These are the activations of a small neural network, seen along a few directions. Each row is one input.
Each table varies a few parts of the input and shows all the possible inputs, shuffled.
Descriptions start from the smaller parts, as in this example, which fits no table here: ring(8) and (point or line(9) or (values(3) and line(4))).
Shared parts are said once, and a part with two or three values counts as separate values.
(in the rows, 100 means zero)

Other details of the inputs vary at random and push rows far along three fixed directions, the same in every table; ignore that.

Rows:
row 1: 111	92	80	109	88	53	118	46	74	154	114	141	126
row 2: 74	108	117	104	128	94	31	109	57	86	72	94	140
row 3: 99	103	112	123	124	127	89	87	88	78	95	99	137
row 4: 111	79	77	156	106	116	141	81	136	79	114	123	121
row 5: 68	93	98	109	123	112	49	118	96	59	77	83	111
row 6: 129	102	113	64	77	70	98	101	70	147	114	107	105
row 7: 104	84	80	122	113	73	91	41	85	115	104	136	163
row 8: 95	117	107	52	81	60	77	113	69	130	96	85	70
row 9: 83	88	71	112	93	107	132	100	152	76	92	112	64
row 10: 125	101	91	79	76	87	121	108	104	120	114	103	77
row 11: 81	98	94	63	79	87	103	129	115	105	97	81	38
row 12: 105	99	106	109	105	106	105	102	95	95	103	89	110
row 13: 105	124	132	80	109	109	56	107	70	109	93	85	116
row 14: 113	82	95	143	110	103	118	76	106	99	112	124	145
row 15: 107	116	135	57	94	83	73	121	59	122	101	66	100
row 16: 77	104	123	88	126	89	23	101	62	83	73	92	151
row 17: 112	108	111	66	82	99	96	139	101	103	100	83	65
row 18: 64	102	80	133	125	130	81	130	128	37	71	87	79
row 19: 115	114	108	80	81	104	124	99	109	132	111	105	68
row 20: 97	103	115	123	125	127	89	88	88	80	94	100	137
row 21: 128	105	99	108	93	91	116	53	86	143	120	127	128
row 22: 101	105	115	102	107	118	110	97	96	98	100	99	105
row 23: 94	103	104	105	106	122	96	138	124	58	96	74	81
row 24: 74	81	70	135	119	120	95	99	129	59	89	102	99
row 25: 107	101	92	96	86	106	142	112	122	101	112	85	62
row 26: 108	84	69	85	61	63	172	67	134	150	120	140	60
row 27: 107	96	78	151	111	135	135	71	135	87	107	126	110
row 28: 121	84	85	137	107	104	106	77	99	98	107	129	144
row 29: 69	91	82	84	82	112	125	144	150	79	91	85	16
row 30: 86	102	112	108	109	130	103	139	117	66	88	73	77
row 31: 117	116	118	63	88	87	108	86	72	133	115	91	98
row 32: 113	113	130	56	86	77	79	124	72	120	108	74	95
Description of these inputs: line(4) and (values(3) or line(5)).
Change only the values(3) part in row 7. List by row number the other rows that result.
Answer: row 18, row 24
A walk changes only the line(4) part. It starts at row 29 and steps to row 11. List the rest of the walk in order.
Answer: row 5, row 24
Change only the values(3) part in row 2. List by row number the other rows that result.
Answer: row 26, row 29

Rows:
row 33: 110	88	91	123	99	71	103	55	89	122	107	144	145
row 34: 97	113	121	66	95	80	56	117	76	104	84	95	100
row 35: 88	93	90	126	115	119	87	107	128	60	81	99	111
row 36: 74	93	75	112	104	130	120	110	154	58	92	98	67
row 37: 89	102	105	67	89	81	98	101	80	112	101	95	78
row 38: 74	93	78	117	104	128	123	111	143	60	89	108	56
row 39: 106	99	98	74	70	58	131	94	102	136	112	113	69
row 40: 100	92	103	130	128	104	39	101	77	80	86	113	164
row 41: 117	116	99	119	102	132	112	107	119	78	102	98	87
row 42: 88	107	115	64	90	84	80	130	93	96	90	66	81
row 43: 77	85	73	113	98	118	142	107	149	68	101	96	58
row 44: 89	111	120	117	132	148	88	134	115	46	76	80	111
row 45: 107	82	97	133	119	79	75	78	61	109	108	121	174
row 46: 121	78	65	117	81	96	147	89	132	108	117	120	82
row 47: 98	116	119	73	111	85	49	95	67	117	90	85	112
row 48: 93	111	106	66	96	96	74	108	88	100	87	97	80
row 49: 76	110	98	127	129	136	59	115	100	66	65	98	111
row 50: 104	95	104	72	91	92	89	137	88	92	98	65	75
row 51: 121	104	127	59	74	87	115	99	80	150	126	90	85
row 52: 100	113	128	116	143	140	50	115	86	56	74	90	153
row 53: 105	87	74	120	97	89	127	48	103	120	110	148	118
row 54: 102	83	74	117	98	84	128	47	107	121	119	132	129
row 55: 117	91	86	81	78	85	120	112	107	112	112	92	71
row 56: 104	88	65	130	86	88	158	56	113	142	114	139	94
row 57: 89	103	101	67	94	80	94	96	91	113	108	89	94
row 58: 104	85	82	130	106	82	126	50	97	125	116	121	120
row 59: 100	100	92	71	70	79	132	112	125	114	105	89	54
row 60: 103	78	73	122	83	87	160	81	131	107	110	113	86
row 61: 97	83	78	122	104	120	115	126	130	61	96	89	81
row 62: 108	125	141	54	102	98	83	130	71	107	95	67	98
row 63: 99	116	107	73	90	81	80	92	67	141	95	102	98
row 64: 106	106	141	59	88	101	87	127	72	119	107	65	85
row 65: 93	117	113	131	122	145	88	125	105	47	92	75	107
row 66: 95	91	109	128	123	81	59	71	68	96	92	125	173
row 67: 87	105	114	69	83	80	98	132	97	98	92	81	61
row 68: 92	111	110	61	84	87	85	131	107	98	89	71	69
row 69: 83	89	93	133	121	119	81	136	117	56	90	96	107
row 70: 92	111	109	77	100	85	83	101	88	118	99	84	82
row 71: 128	116	114	81	78	83	128	92	74	134	127	88	89
row 72: 90	95	63	124	84	115	162	96	147	109	100	121	46
row 73: 132	129	132	63	88	73	79	87	41	145	121	87	124
row 74: 104	89	81	129	106	83	123	48	101	126	117	125	121
row 75: 101	89	93	121	88	144	153	117	158	83	112	103	56
row 76: 93	96	110	122	110	155	101	126	136	61	94	92	89
row 77: 95	93	89	132	114	94	101	64	73	122	96	122	140
row 78: 97	86	80	114	96	86	126	59	98	118	111	134	111
row 79: 99	122	122	128	129	141	56	114	86	54	88	84	137
row 80: 120	95	91	75	81	89	101	114	103	107	104	91	75
row 81: 114	125	123	48	81	104	119	135	111	112	101	77	53
row 82: 92	97	93	133	125	104	82	69	97	97	95	113	137
row 83: 97	99	115	116	112	153	86	125	128	65	90	91	94
row 84: 112	101	103	70	78	64	93	115	83	133	115	101	90
row 85: 106	88	82	114	108	86	101	44	95	118	109	134	146
row 86: 104	88	94	134	120	95	67	93	86	92	99	123	157
row 87: 110	118	142	60	106	93	81	119	58	112	96	68	112
What do these inputs look like to the network?
Answer: line(5) and (values(3) or (values(2) and line(4)))
Changing only the line(5) part turns row 42 into row 59. The same change can be made to row 62. Which row results?
Answer: row 44
Changing only the line(5) part turns row 49 into row 72. The same change can be made to row 48. Which row results?
Answer: row 38
A walk changes only the line(4) part. It starts at row 69 and steps to row 39. List the rest of the walk in order.
Answer: row 78, row 56
Change only the values(3) part in row 76. List by row number the other rows that result.
Answer: row 79, row 81
List by row number the other rows that have the line(5) part in common with row 45.
Answer: row 37, row 43, row 50, row 58, row 60, row 64, row 67, row 71, row 77, row 87
Change only the values(3) part in row 75. List by row number the other rows that result.
Answer: row 44, row 73
